Each row below holds a small network's activations on one record, seen along a few directions.
Records have a field called TOZI. Each example row is followed by its value.
Other fields move the rows too, some of them a lot.
(in the rows, 500 means zero)
Strong random noise was added to every row along 5 fixed directions; ignore it. To show where, here is one row again and again, with new noise each time:
[723 450 384 528 343 583 547 434 548 447 468 574 580 677 612 526 512 583]
[440 550 527 329 574 385 415 575 315 477 473 558 547 572 355 465 550 592]
[563 545 456 615 507 520 356 418 359 430 475 566 500 593 612 498 495 555]
[567 373 498 504 439 564 161 354 168 696 789 422 510 238 649 445 441 744]
[614 488 467 502 420 617 467 457 602 470 599 553 437 562 606 554 465 608]
[659 436 378 532 477 494 523 518 408 462 574 610 488 610 591 571 483 593]
[364 720 562 570 681 460 358 520 455 303 388 620 376 672 482 521 509 468]

[417 640 524 650 566 501 442 386 577 428 337 444 497 421 547 437 493 410]	sil
[577 449 509 488 424 579 222 308 231 651 646 448 542 374 603 471 490 726]	rodef
[475 449 517 279 468 404 553 576 346 608 484 446 603 454 356 447 540 589]	lako
[609 539 498 511 307 507 588 470 657 441 245 552 667 678 502 438 541 466]	molif
[248 668 673 683 638 496 306 512 640 420 490 501 301 379 540 436 423 340]	tiri
[351 560 537 419 689 371 564 677 528 404 537 589 340 512 379 581 492 400]	kozed
[608 407 424 583 521 443 470 515 254 532 529 498 574 501 552 525 508 547]	kun
[550 432 505 630 404 487 524 520 637 538 534 585 494 443 562 466 452 441]	tiri
[604 430 420 518 469 735 604 467 826 550 797 474 281 439 689 663 407 554]	sil
[466 447 431 510 601 427 435 486 214 598 518 435 547 440 477 466 533 541]	fikuv
[378 562 528 533 662 381 481 628 402 419 506 573 379 523 433 542 544 455]	fenub
[536 523 480 527 477 361 434 530 305 450 318 580 653 636 453 406 564 522]	molif
[633 339 467 507 338 451 439 469 380 627 533 466 666 403 534 399 540 559]	kozed
[395 637 611 528 518 368 495 565 524 452 304 568 586 572 372 373 542 376]	gufe
[497 528 550 547 411 504 615 583 777 432 440 549 478 546 482 448 464 382]	gufe
[413 674 539 695 648 436 461 478 545 305 474 641 322 662 553 618 468 534]	rodef
[454 499 565 565 498 532 257 431 379 548 624 471 471 334 586 435 428 545]	mep
[282 643 609 340 611 469 588 542 688 377 534 483 366 528 345 596 530 492]	fenub
[610 448 436 397 412 621 601 455 553 544 599 462 467 510 566 574 473 599]	lako
[400 539 528 523 670 426 397 493 311 460 517 485 405 462 466 525 492 451]	tugo
[337 706 564 464 724 364 597 679 579 256 285 716 434 779 302 578 543 368]	revop
[486 534 457 693 520 686 456 366 603 499 534 360 385 448 687 530 451 443]	sed
[406 574 525 408 764 385 546 652 444 406 595 597 295 585 375 634 516 487]	tugo
[454 568 606 475 470 411 417 563 508 483 405 566 591 540 411 390 533 503]	mep
[444 479 554 196 407 607 621 531 773 587 487 361 543 497 312 459 555 562]	fikuv
[684 390 391 770 398 569 542 376 399 515 447 499 601 503 729 510 469 461]	lon
[397 571 546 562 663 489 304 434 228 508 534 439 456 404 535 531 474 502]	kun
[538 353 503 553 524 549 384 481 310 652 773 445 450 273 610 518 444 637]	lon
[329 467 620 254 457 638 439 451 616 727 647 210 479 194 403 438 477 566]	sed
[421 618 637 660 447 575 200 333 461 467 325 419 612 467 574 339 516 472]	revop

Which value of TOZI does each new row have?
[481 545 460 376 565 262 664 655 415 375 245 674 649 754 255 484 629 392]	kozed
[642 321 429 409 342 490 579 528 461 624 645 474 607 399 503 446 465 549]	gufe
[507 496 569 440 355 442 443 473 519 579 360 459 723 486 415 311 575 482]	tiri
[408 639 592 533 556 480 537 529 696 334 280 514 445 658 412 483 539 353]	tugo
[526 432 524 537 432 523 364 489 457 570 624 491 462 370 589 470 436 595]	molif
[451 583 545 472 537 565 434 439 481 444 420 432 520 538 478 515 510 478]	kun
[547 514 549 563 441 496 376 389 423 519 387 449 606 524 510 405 564 506]	tugo
[652 412 432 233 323 402 670 535 355 608 333 473 814 639 327 407 634 622]	lako
[517 348 523 133 384 420 660 635 574 694 638 455 619 353 297 460 511 558]	tiri
[587 428 539 532 372 576 563 559 758 570 700 540 415 404 572 499 425 527]	gufe
[628 496 384 549 547 401 556 469 291 407 344 556 609 723 483 517 589 459]	tugo
[480 517 511 291 520 456 409 451 198 611 508 432 616 480 395 445 569 653]	lako
[365 563 482 384 693 306 657 720 487 439 399 567 481 624 301 519 560 405]	sil
[582 453 431 496 488 512 431 460 348 484 552 538 479 552 553 544 486 611]	rodef
[462 433 525 289 587 454 514 651 451 547 699 521 443 428 389 563 478 604]	revop
